Each row below is a small network's average activation on inputs in which a field has the value named, seen along a few directions.
Related values have similar rows: they may be neighbours, one step apart, or belong to one group.
In the rows, 500 means zero.
Random noise pushes rows far along 14 fixed directions. That doesn't count. These rows show it; they differ only by the noise:
[558 381 224 738 426 619 493 353 579 492 468 495 521 656 423 504 502 538
 248 410 333 440 370 472 358 548 493 487]
[304 513 471 500 567 465 257 584 603 421 555 435 469 275 416 668 537 607
 430 507 369 587 745 518 669 532 436 275]
[439 492 334 508 337 476 532 727 593 430 460 482 437 282 475 556 572 609
 377 481 379 568 519 481 597 464 363 439]
[531 574 700 526 499 325 393 560 620 652 524 416 493 364 719 412 528 443
 505 676 646 420 674 430 605 402 397 520]
[699 494 367 566 349 649 537 681 423 482 386 307 495 492 773 641 602 485
 557 598 416 559 362 370 426 508 577 290]
[500 525 631 529 140 492 525 492 460 547 388 616 488 411 431 455 517 518
 515 420 580 604 588 372 568 525 521 509]
[520 638 736 766 444 433 339 434 421 390 417 311 430 643 383 522 481 571
 572 496 527 492 557 582 401 395 652 409]
[551 588 677 437 824 495 606 273 395 698 570 203 476 697 592 330 578 502
 695 715 610 488 366 632 378 543 597 705]
[450 433 286 331 825 393 623 363 492 357 545 432 524 293 730 570 703 449
 486 680 400 281 495 488 380 310 551 437]
[626 558 748 609 427 484 572 507 529 375 680 656 395 750 618 589 495 557
 530 617 544 295 482 595 424 516 660 543]
[548 464 628 721 471 470 292 496 569 430 540 400 482 502 527 692 520 719
 372 543 367 461 679 549 638 594 490 347]
[470 484 616 297 324 463 664 441 518 622 549 805 439 435 580 482 498 342
 598 563 709 573 553 366 500 586 497 476]
[400 497 504 552 453 472 388 452 552 688 480 420 492 532 273 335 425 477
 340 356 578 591 481 540 575 517 320 727]
[373 337 278 386 607 557 351 288 473 484 591 621 516 425 529 701 561 298
 304 419 469 498 499 427 435 534 464 380]
[602 407 456 243 543 530 652 485 580 737 553 602 579 261 967 563 607 391
 655 789 562 532 622 243 590 644 452 316]
[566 484 583 455 308 618 508 444 454 644 440 557 676 403 578 430 522 557
 596 452 486 511 638 310 666 571 564 616]


Values of ROFI:
mes: [417 410 559 213 592 439 506 595 442 365 322 498 527 556 286 452 307 328
 581 382 685 484 542 413 538 570 686 284]
vekal: [683 420 643 518 535 517 439 369 180 495 344 509 681 492 562 729 345 516
 756 308 525 682 506 513 552 543 472 468]
tibi: [599 571 682 705 449 641 294 220 373 354 697 775 581 664 594 627 546 451
 629 458 399 375 596 584 355 412 747 471]
nomot: [532 615 477 387 466 684 610 711 470 420 505 506 644 376 554 425 596 676
 702 490 297 504 497 469 645 501 622 660]
dufop: [481 573 701 598 310 329 422 546 628 582 354 362 429 390 537 289 645 500
 372 641 624 506 601 372 556 565 538 374]
fezak: [386 687 539 462 354 489 378 556 406 538 388 447 450 284 535 384 652 427
 576 526 587 624 573 365 426 421 598 437]
bebi: [478 556 694 551 685 398 559 237 379 472 484 477 550 491 485 449 525 588
 604 515 500 449 621 574 519 408 548 574]
zanol: [521 405 464 630 686 426 545 313 416 416 471 374 550 491 350 609 488 768
 443 409 332 484 502 674 546 478 364 628]
romu: [503 571 505 499 312 577 575 655 438 417 593 987 411 587 591 743 338 329
 695 469 628 677 439 461 325 552 479 266]
bukaz: [533 332 439 437 584 413 480 308 419 440 389 490 658 363 425 518 499 555
 507 456 426 437 632 510 584 444 515 425]
Each value of ROFI is a pair of two hidden parts, and every pair occurs once (2 first parts, 5 second parts).
Changing only the second part turns vekal into nomot. mes has the same second part as vekal; what does that change turn mes into?
> dufop
Changing only the second part turns fezak into zanol. romu has the same second part as fezak; what does that change turn romu into?
> bebi

Values of NEPI:
gorul: [544 523 383 613 411 592 496 425 323 545 399 446 516 521 455 475 547 483
 538 354 462 683 286 541 322 510 463 552]
kapi: [535 347 326 475 628 493 373 609 449 452 220 118 611 402 401 547 477 562
 361 411 385 569 475 438 653 527 444 324]
pabu: [548 434 385 333 646 559 625 571 512 383 508 459 574 448 572 560 528 552
 617 554 378 402 486 491 542 499 591 457]
puzir: [564 271 319 183 739 538 798 504 460 444 411 387 475 570 493 550 496 551
 418 575 480 429 341 482 558 650 554 469]
fur: [561 478 353 419 491 650 594 580 446 576 505 341 532 478 618 425 643 589
 489 598 369 540 369 508 524 587 543 582]
dul: [498 416 357 525 513 530 552 376 666 663 563 559 573 477 522 372 526 565
 373 560 431 399 581 419 544 574 440 593]
zazo: [376 495 499 457 573 477 588 479 639 486 616 601 479 508 288 449 467 632
 484 468 428 494 543 615 596 575 440 619]
teziz: [618 396 594 403 509 485 505 328 358 560 462 442 722 481 612 391 562 491
 422 390 555 233 504 405 612 428 575 882]
bak: [471 511 511 460 381 390 636 629 499 407 439 514 398 426 467 402 544 516
 377 497 534 460 461 535 537 377 441 577]
musi: [320 527 403 437 449 413 494 337 530 549 430 652 458 217 560 513 598 349
 522 560 567 656 631 323 398 471 462 278]
Each value of NEPI is a pair of two hidden parts, and every pair occurs once (2 first parts, 5 second parts).
Changing only the second part turns bak into zazo. fur has the same second part as bak; what does that change turn fur into?
> pabu
Changing only the second part turns puzir into musi. dul has the same second part as puzir; what does that change turn dul into?
> teziz
